Each row below holds a small network's activations on one input, seen along a few directions.
Each table varies a few parts of the input and shows all the possible inputs, shuffled.
Descriptions start from the smaller parts, as in this example, which fits no table here: one of 2 separate values, together with either a single point or one of 11 places around a ring or (one of 6 places along a line, together with one of 8 places around a ring).
Shared parts are said once, and a part with two or three values counts as separate values.

Table:
r1: 17	-15	53	78	86	65	-46	-1	22	-46	-63	-23
r2: 4	-73	35	-16	-66	-60	-87	4	36	-10	37	56
r3: 60	37	-54	32	84	6	60	-14	38	-5	45	-41
r4: -36	-27	26	-11	-41	-21	100	37	-42	-26	-2	21
r5: -105	18	-29	-48	23	81	-23	-3	34	-11	-51	-49
r6: -53	-23	-35	-35	58	20	-48	-48	4	51	-100	-12
r7: -13	-4	21	-36	30	-7	-62	-85	17	9	-38	-47
r8: 14	109	-41	33	50	51	59	-47	-31	-39	21	-1
r9: 45	15	-57	69	-10	-2	-2	-67	19	-32	28	-62
r10: 24	-56	44	-66	-54	-68	-73	12	-24	9	-7	1
r11: -17	-74	-11	-64	-27	-39	-60	51	-35	53	-68	36
r12: -5	58	-17	27	44	96	103	-68	-17	30	12	-7
r13: -35	-20	12	15	17	0	-75	-92	75	-11	5	6
r14: -68	82	7	-6	38	37	54	-43	37	36	-93	13
r15: 54	53	-14	-2	-35	1	52	47	-62	-37	60	51
r16: 102	-19	-27	-4	1	-47	52	80	5	-3	81	12
r17: 31	-15	14	10	-39	-104	-81	46	-15	35	91	2
r18: 32	1	9	-7	-42	47	96	28	-46	34	52	44
r19: 86	-40	-31	33	-93	-58	-10	27	-18	-31	63	-9
r20: -9	38	-10	45	42	-45	-71	-49	25	36	60	-49
r21: -33	29	32	-34	-50	-17	44	53	4	39	-57	62
r22: 50	-67	79	43	2	14	-55	95	-14	-44	-19	27
r23: -72	-35	-5	-75	-63	24	-34	94	-3	-9	-17	-1
r24: -72	28	0	21	46	29	108	-58	-11	-29	-40	-29
- Changing only one part turns r21 into r14. The same change can be made to r15. Which row results? => r8
- Describe the family of inputs behind these rows. => one of 2 separate values, together with either a single point or one of 11 places around a ring
- Change only the choice among 2 separate values in r9. List by row number the other rows that result. => r19
- Change only the choice among 2 separate values in r13. List by row number the other rows that result. => r2

Table:
r25: -12	-51	42	-13	-50	-25	-61	-3	-6	12	-17	31
r26: -3	-50	48	-18	-46	-33	-68	-7	-2	-2	-27	37
r27: 69	-23	0	47	3	-15	18	16	-15	-16	37	-6
r28: -3	-26	17	-4	-34	-60	-48	36	28	2	28	10
r29: 7	-38	11	-37	-78	-65	-49	-7	-17	20	26	24
r30: -24	-35	-13	-65	-34	-37	-28	38	-20	29	-30	-2
r31: -3	-35	33	-6	-14	-46	-55	32	18	0	25	6
r32: 10	-21	6	-13	-43	-81	-60	23	2	7	47	-4
r33: 29	-8	-21	-11	-16	-14	-42	36	12	12	32	5
r34: 24	22	-13	13	-44	10	82	46	-19	-31	55	22
r35: -7	-42	23	-28	-70	-45	-38	5	9	16	8	38
r36: -77	49	-35	13	65	69	27	-93	50	-6	-53	-47
r37: -37	-40	-1	-56	-25	-16	-17	51	6	24	-48	12
r38: 74	-25	-3	29	2	-21	32	21	-9	-14	58	-2
r39: 1	-33	42	6	-10	-49	-80	23	17	-15	-6	7
r40: -7	-52	38	-30	-50	-30	-44	2	-1	14	4	35
r41: 86	-11	-32	23	-26	-57	27	11	-25	-7	79	-11
r42: 29	-17	-5	-13	4	0	-49	33	2	10	29	2
r43: 23	-16	-1	4	4	6	-65	28	-4	9	7	-1
r44: -26	83	-8	34	76	69	85	-56	-2	20	-36	-8
r45: -37	-49	14	-58	-6	-2	-23	48	-3	23	-51	9
r46: -71	44	-7	22	86	83	0	-106	40	-24	-87	-53
r47: -77	39	-18	9	83	86	21	-97	40	-9	-57	-53
r48: 19	18	6	27	-27	33	66	40	-35	-33	30	16
r49: -81	41	-13	27	82	90	7	-101	35	-10	-77	-57
r50: 33	-15	4	-1	8	-2	-72	24	1	-5	-2	4
r51: 42	-3	-32	-21	-25	-35	-53	23	-14	17	51	-9
r52: 79	-20	6	42	6	-23	11	12	-11	-29	27	-1
r53: -43	-48	18	-40	-6	4	-38	44	-8	22	-73	6
r54: -22	87	-28	21	58	46	101	-50	13	22	-12	0
r55: 35	28	-26	4	-53	-9	73	35	-45	-25	73	11
r56: 74	-16	-20	32	-17	-36	38	24	1	-12	61	2
r57: 29	21	11	21	-24	26	61	37	-31	-46	21	22
r58: -17	87	-3	29	79	62	80	-60	2	7	-46	-3
r59: -34	-46	23	-45	-2	-5	-46	39	-3	8	-83	12
r60: -65	53	-48	4	57	49	15	-106	24	-2	-36	-60
r61: -8	-35	37	11	-14	-41	-72	27	13	-2	3	3
r62: -10	91	-41	12	49	26	91	-61	-14	27	5	-11
r63: 24	14	3	10	-25	27	78	43	-29	-33	51	19
r64: -22	79	-13	16	77	62	96	-52	3	21	-16	-3
- Describe the family of inputs behind these rows. => one of 5 places along a line, together with either one of 2 separate values or one of 6 places along a line
- Changing only the place on the line of 5 turns r56 into r41. The same change can be made to r28. Which row results? => r32
- Changing only the place on the line of 5 turns r35 into r25. The same change can be made to r33. Which row results? => r43
- Change only the choice among 2 separate values in r44. List by row number the other rows that result. => r49
- List by row number the other rows that have the place on the line of 5 in common with r64. => r31, r38, r40, r42, r45, r47, r63

Table:
r65: 1	1	-12	-16	-12	-6	2	16	-7	7	-3	8
r66: -28	69	-38	25	62	43	41	-93	24	8	-11	-38
r67: 29	9	4	16	-1	0	17	19	-18	-13	28	9
r68: 31	-1	0	13	-10	-6	30	8	-12	-3	24	16
r69: 16	-41	13	-7	-25	-20	-56	17	-2	-4	3	1
r70: -67	57	-8	16	88	92	47	-67	18	-3	-88	-28
r71: 32	-9	4	19	-1	-11	2	27	-4	-6	20	-2
r72: 13	15	-1	9	-22	-1	32	11	-8	-9	28	10
r73: -21	-25	8	-21	-17	-16	-42	14	6	15	-6	9
r74: -15	-39	22	-18	-25	-38	-60	10	6	4	-18	8
r75: 4	2	-13	-9	-17	-7	35	11	-16	-1	20	1
r76: 22	-27	9	3	-9	-18	-29	22	9	-14	18	2
r77: -18	-11	10	-30	-12	-12	-20	4	2	20	-16	6
- Describe the family of inputs behind these rows. => either one of 2 separate values or one of 11 places around a ring

Table:
r78: 38	20	6	-4	-16	-32	-44	-4	-19	26	-2	17
r79: -12	-5	-9	-2	14	64	3	3	14	-16	-45	5
r80: -7	-26	29	-18	-52	-58	-30	19	-15	17	-23	44
r81: 36	-27	36	-4	-31	-8	-33	48	-34	-13	-17	39
r82: 36	25	-25	20	7	-2	95	5	-19	-10	24	-7
r83: 33	4	-14	-14	-1	-21	-36	23	15	42	47	7
r84: -51	-5	37	-13	19	3	14	-35	14	29	-46	10
r85: 18	-39	-30	-11	-20	-15	5	-13	-26	-7	13	-31
r86: -14	8	-9	30	15	25	-12	-46	44	-31	-8	-18
r87: 9	70	-31	10	22	22	65	-23	-22	10	38	16
r88: 10	-13	10	19	55	3	28	-32	2	11	-30	-22
r89: -1	-33	-1	-22	-34	34	-15	15	-32	-18	3	-1
r90: 34	-13	35	25	-30	-44	-48	-2	-3	-32	18	20
r91: -12	35	6	11	64	26	-1	-58	5	37	-20	-4
r92: 31	-42	16	-15	-19	4	-25	75	1	3	29	27
r93: -65	9	2	-30	-5	-16	-7	24	6	9	-33	-9
r94: -13	-7	38	13	39	54	9	-6	-5	3	-41	11
r95: 0	13	-32	-24	-14	9	-24	-38	-20	19	21	-18
r96: 26	-27	15	17	-20	-33	-41	26	32	-13	66	5
r97: 14	29	3	15	-8	47	75	31	-29	-17	14	25
r98: 49	-49	-13	-2	-4	-46	-7	47	8	15	40	-4
r99: -11	-41	12	-32	-37	-48	-22	47	21	30	26	33
r100: -26	53	-27	-10	39	8	-22	2	-1	16	-8	-26
r101: 56	-33	6	8	-16	-57	-15	20	-26	-3	-9	8
r102: -27	8	5	-9	16	34	-13	55	-11	-20	-28	-11
r103: -16	4	34	47	41	14	-7	-55	24	-13	-3	-10
r104: -43	-31	-5	-41	-56	-16	-9	-15	-13	10	-1	2
r105: -5	2	-22	2	31	-16	7	27	-4	-10	-18	-42
r106: -3	-17	0	7	-35	-3	-29	-34	-2	-34	39	-23
r107: 15	45	-2	56	-13	11	59	-15	3	-25	44	1
r108: -49	-2	-8	-28	-9	13	9	-27	33	10	-50	3
r109: -29	22	5	23	16	-4	-27	7	19	-36	8	-34
r110: -23	35	9	-20	-26	-4	83	2	-7	2	11	23
r111: -11	39	-39	-6	38	37	-7	-51	24	18	-24	-10
r112: 11	-11	-37	4	29	14	23	-24	21	-8	-35	-27
- Describe the family of inputs behind these rows. => one of 5 separate values, together with either a single point or one of 6 places along a line
